Each row below holds a small network's activations on one record, seen along a few directions.
After each row come some of the record's fields: E, M, W, K, L.
A field that a record lacks is written absent.
The largest differences between rows may come from other fields.
In the rows, 128 means zero.
[120 135 136 123 100 128 129 122 119 129 139 123 135 128 125]	(E e2; M m4; W w1; K k4; L l1)
[141 111 120 166 225  95 137 136 108 126 128 141  89 125 130]	(E e2; M m5; W w2; K k1; L l2)
[123 123 137 123 111 124 137 133 129 127 136 130 126 127 129]	(E e2; M m6; W w2; K absent; L absent)
[123 124 129 124 114 122 123 128 128 130 116 124 123 126 125]	(E absent; M absent; W absent; K absent; L absent)
[154 123 115 164 217  96 125 135 115 125 124 140  89 126 126]	(E e1; M m8; W w2; K k2; L l1)
[124 131 130 107  80 145 126 130 143 128 122 122 149 125 128]	(E absent; M m2; W w2; K k3; L l3)
[115 137 134 106  71 149 130 128 144 128 143 121 155 125 140]	(E e1; M m2; W w2; K k3; L l3)
[118 134 126 108  83 139 122 127 146 128 122 121 144 125 141]	(E absent; M m6; W w2; K k2; L l4)
[133 120 126 142 163 111 125 131 117 125 131 142 108 125 126]	(E e2; M m7; W w2; K absent; L absent)
[124 129 126 109  83 138 125 123 143 130 120 121 148 126 125]	(E absent; M m6; W w2; K k2; L l4)
[160 120 126 160 202  99 119 131 126 124 129 134  93 124 129]	(E e1; M m4; W w2; K k4; L l1)
[137 117 122 151 189 105 127 129 134 124 127 137 101 133 143]	(E e1; M m7; W w2; K k2; L l3)
[102 154 144  85  31 202 132 122 148 129 149 119 203 127 136]	(E e1; M m2; W w1; K k3; L l3)
[117 128 125 110  86 142 125 129 133 129 120 131 146 126 129]	(E absent; M m3; W w2; K absent; L absent)
[145 114 112 158 225  94 125 127 118 126 106 136  88 126 128]	(E absent; M m4; W w2; K k4; L l1)
[130 136 131 122  98 128 126 126 124 127 133 122 132 125 125]	(E e1; M absent; W absent; K absent; L absent)
[121 141 142 122  99 128 143 123 127 129 136 123 133 130 127]	(E e1; M m4; W w1; K k4; L l1)
[118 139 130 107  66 175 123 122 136 127 123 122 168 126 125]	(E absent; M m1; W w1; K k2; L l2)
[138 111 123 153 205 100 123 129 129 123 109 137  95 126 135]	(E absent; M m7; W w2; K k2; L l3)
[136 115 131 148 182 108 128 125 131 124 130 134 104 128 142]	(E e2; M m7; W w2; K k2; L l3)
[121 140 125 122 109 125 127 123 130 128 117 124 128 131 126]	(E absent; M m4; W w1; K k4; L l1)
[121 127 123 117 101 127 130 126 129 126 117 123 129 126 128]	(E absent; M absent; W absent; K absent; L absent)
[143 130 130 127 106 130 122 130 128 126 135 124 129 125 125]	(E e1; M m1; W w2; K k2; L l2)
[124 137 137 108  78 140 135 125 139 130 141 120 148 125 129]	(E e1; M m6; W w2; K k2; L l4)
[126 133 125 108  82 141 122 128 140 130 121 121 149 127 126]	(E absent; M m6; W w2; K k2; L l4)
[119 142 135 119  96 130 142 127 130 129 139 123 135 132 127]	(E e1; M m4; W w1; K k4; L l1)
[135 132 134 120  93 137 123 131 124 127 138 122 135 127 125]	(E e2; M absent; W absent; K absent; L absent)
[144 112 112 156 221  95 130 130 120 126 106 135  89 127 126]	(E absent; M m4; W w2; K k4; L l1)
[150 116 112 157 216  96 117 136 122 126 107 136  90 126 125]	(E absent; M m8; W w2; K k2; L l1)
[131 126 124 119  96 133 121 125 135 126 118 123 133 124 125]	(E absent; M absent; W absent; K absent; L absent)
[122 136 122 125 110 124 124 121 132 128 116 124 128 128 126]	(E absent; M m4; W w1; K k4; L l1)
[127 138 135 120  97 128 129 130 127 127 137 122 131 127 125]	(E e1; M absent; W absent; K absent; L absent)
[117 132 130 108  79 146 128 135 137 129 136 135 150 125 134]	(E e1; M m3; W w2; K absent; L absent)
[148 115 131 161 201 101 124 129 128 125 125 138  96 125 131]	(E e1; M m7; W w2; K k2; L l3)
[110 144 147  92  43 194 125 122 156 129 127 119 190 129 125]	(E absent; M m2; W w1; K k3; L l3)
[121 138 124 120 107 125 123 126 131 128 118 124 128 140 126]	(E absent; M m4; W w1; K k4; L l1)
[113 146 136 103  63 169 131 127 134 128 138 120 168 125 129]	(E e1; M m1; W w1; K absent; L absent)
[139 118 119 155 213  98 126 126 110 124 129 135  92 128 136]	(E e2; M m4; W w2; K k4; L l1)
[121 128 131 120 102 127 127 126 128 126 118 122 130 126 125]	(E absent; M absent; W absent; K absent; L absent)
[147 118 121 151 191 103 128 131 115 126 126 137  99 130 125]	(E e2; M m7; W w2; K k2; L l3)
[140 119 117 163 224  96 136 129 109 126 129 140  90 134 130]	(E e2; M m5; W w2; K k1; L l2)
[137 118 123 149 183 106 127 141 116 125 127 147 102 126 126]	(E e1; M m5; W w2; K absent; L absent)
[135 118 116 139 179 107 126 134 122 125 110 143 103 142 128]	(E absent; M m7; W w2; K absent; L absent)
[121 130 136 114  90 131 130 126 132 127 144 122 135 136 125]	(E e2; M absent; W absent; K absent; L absent)
[153 114 116 160 206  97 117 129 125 123 108 133  92 128 125]	(E absent; M m8; W w2; K k2; L l1)
[139 123 123 155 194 104 135 129 124 127 133 134  99 125 128]	(E e2; M m8; W w2; K k2; L l1)
[108 139 148  93  48 177 133 123 147 131 147 121 187 135 125]	(E e1; M m6; W w1; K k2; L l4)
[140 124 118 156 198 102 139 132 119 127 131 137  97 125 127]	(E e2; M m8; W w2; K k2; L l1)
[143 114 113 170 236  91 132 129 103 126 127 142  85 135 129]	(E e2; M m5; W w2; K k1; L l2)
[122 141 138 105  63 175 128 125 138 127 140 121 171 129 125]	(E e1; M m1; W w1; K k2; L l2)
[120 137 141 126  99 128 141 126 125 128 135 123 133 131 126]	(E e1; M m4; W w1; K k4; L l1)
[109 150 139  95  51 175 127 118 133 131 144 121 187 128 126]	(E e2; M m6; W w1; K k2; L l4)
[109 136 142  99  53 184 132 124 132 129 148 121 181 129 125]	(E e2; M m1; W w1; K k2; L l2)
[125 137 127 119  99 128 131 128 123 126 137 122 131 126 128]	(E e1; M absent; W absent; K absent; L absent)
[128 125 140 125 107 125 122 126 126 146 138 123 127 126 125]	(E e2; M absent; W absent; K absent; L absent)
[119 133 125 115  93 132 123 124 137 126 118 123 134 127 126]	(E absent; M absent; W absent; K absent; L absent)
[127 126 126 119  95 134 121 125 137 127 118 123 133 125 125]	(E absent; M absent; W absent; K absent; L absent)
[135 128 121 123 118 121 120 126 131 146 116 123 122 129 125]	(E absent; M absent; W absent; K absent; L absent)
[144 112 112 157 222  95 128 130 121 126 107 135  88 125 127]	(E absent; M m4; W w2; K k4; L l1)
[150 117 119 166 218  96 127 138 114 126 129 139  89 125 125]	(E e1; M m8; W w2; K k2; L l1)
[121 136 132 114  88 132 136 128 139 126 138 122 135 127 131]	(E e1; M absent; W absent; K absent; L absent)
[132 128 135 125 108 125 122 128 130 150 140 123 127 138 125]	(E e1; M absent; W absent; K absent; L absent)
[144 114 111 164 233  92 121 138 111 126 106 139  86 126 128]	(E absent; M m5; W w2; K k1; L l2)
[122 134 123 115 101 127 124 129 128 126 118 123 128 126 129]	(E absent; M absent; W absent; K absent; L absent)

Which values does each new row have?
[119 128 136 117  98 128 127 129 122 129 140 122 130 127 126]	(E e2; M absent; W absent; K absent; L absent)
[110 141 134  94  54 178 126 123 141 129 126 121 184 138 125]	(E absent; M m6; W w1; K k2; L l4)
[149 115 122 163 207  99 131 145 122 126 129 140  93 126 126]	(E e1; M m8; W w2; K k2; L l1)
[124 140 130 117  94 130 131 129 128 126 135 122 133 125 130]	(E e1; M absent; W absent; K absent; L absent)
[123 132 126 110  84 138 125 126 145 130 121 121 145 125 125]	(E absent; M m6; W w2; K k2; L l4)
[127 127 124 118  93 136 121 123 139 127 118 123 135 134 125]	(E absent; M absent; W absent; K absent; L absent)
[121 132 133 120 106 127 132 125 131 128 119 123 130 136 125]	(E absent; M m4; W w1; K k4; L l1)
[111 148 145  93  50 175 137 123 150 131 146 121 184 128 125]	(E e1; M m6; W w1; K k2; L l4)
[120 136 123 115  98 129 122 129 130 126 118 122 131 126 129]	(E absent; M absent; W absent; K absent; L absent)
[123 132 128 121 103 126 127 130 123 133 132 123 128 127 130]	(E e1; M absent; W absent; K absent; L absent)
[120 135 131 115  92 131 129 122 122 126 143 122 134 126 126]	(E e2; M absent; W absent; K absent; L absent)
[143 117 112 153 222  96 126 130 120 126 107 135  90 127 130]	(E absent; M m4; W w2; K k4; L l1)
[114 129 138 107  76 146 137 133 135 129 142 130 151 128 130]	(E e2; M m3; W w2; K absent; L absent)
[115 133 129 106  77 146 133 128 126 130 142 132 154 127 131]	(E e2; M m3; W w2; K absent; L absent)
[148 113 115 157 213  97 124 129 118 126 107 134  90 125 125]	(E absent; M m4; W w2; K k4; L l1)
[109 140 131  98  59 184 125 124 132 128 125 121 175 129 126]	(E absent; M m1; W w1; K k2; L l2)
[120 137 124 115  97 129 121 128 129 126 118 122 131 127 126]	(E absent; M absent; W absent; K absent; L absent)
[120 136 132 125 104 127 127 121 118 126 138 123 133 127 135]	(E e2; M m4; W w1; K k4; L l1)
[140 116 114 157 213  97 118 132 131 125 107 137  92 126 129]	(E absent; M m8; W w2; K k2; L l1)
[137 131 129 130 115 121 121 126 121 148 131 123 123 126 125]	(E e1; M absent; W absent; K absent; L absent)
[124 136 122 122 111 124 121 125 129 129 117 124 127 140 125]	(E absent; M m4; W w1; K k4; L l1)
[121 135 133 121 109 126 131 124 126 128 118 123 129 132 125]	(E absent; M m4; W w1; K k4; L l1)
[117 133 138 112  88 133 127 126 130 132 144 121 137 127 134]	(E e2; M absent; W absent; K absent; L absent)
[123 132 142 125 101 127 130 121 125 128 141 124 132 129 125]	(E e2; M m4; W w1; K k4; L l1)
[119 135 125 107  82 140 125 127 149 130 121 121 145 128 133]	(E absent; M m6; W w2; K k2; L l4)
[159 116 113 160 216  95 115 137 124 123 107 136  89 127 125]	(E absent; M m8; W w2; K k2; L l1)
[141 112 122 164 222  96 132 132 109 126 127 138  90 127 126]	(E e2; M m5; W w2; K k1; L l2)
[106 145 148  90  44 184 135 119 142 131 149 120 191 128 125]	(E e2; M m6; W w1; K k2; L l4)
[118 135 132 114  92 131 124 122 123 132 140 122 135 127 133]	(E e2; M absent; W absent; K absent; L absent)
[103 145 145  88  36 197 135 129 153 130 146 119 198 129 140]	(E e1; M m2; W w1; K k3; L l3)
[143 117 125 157 201 102 125 129 123 127 128 136  96 126 125]	(E e2; M m8; W w2; K k2; L l1)
[122 132 132 122  99 128 132 133 123 126 140 122 130 126 130]	(E e1; M absent; W absent; K absent; L absent)
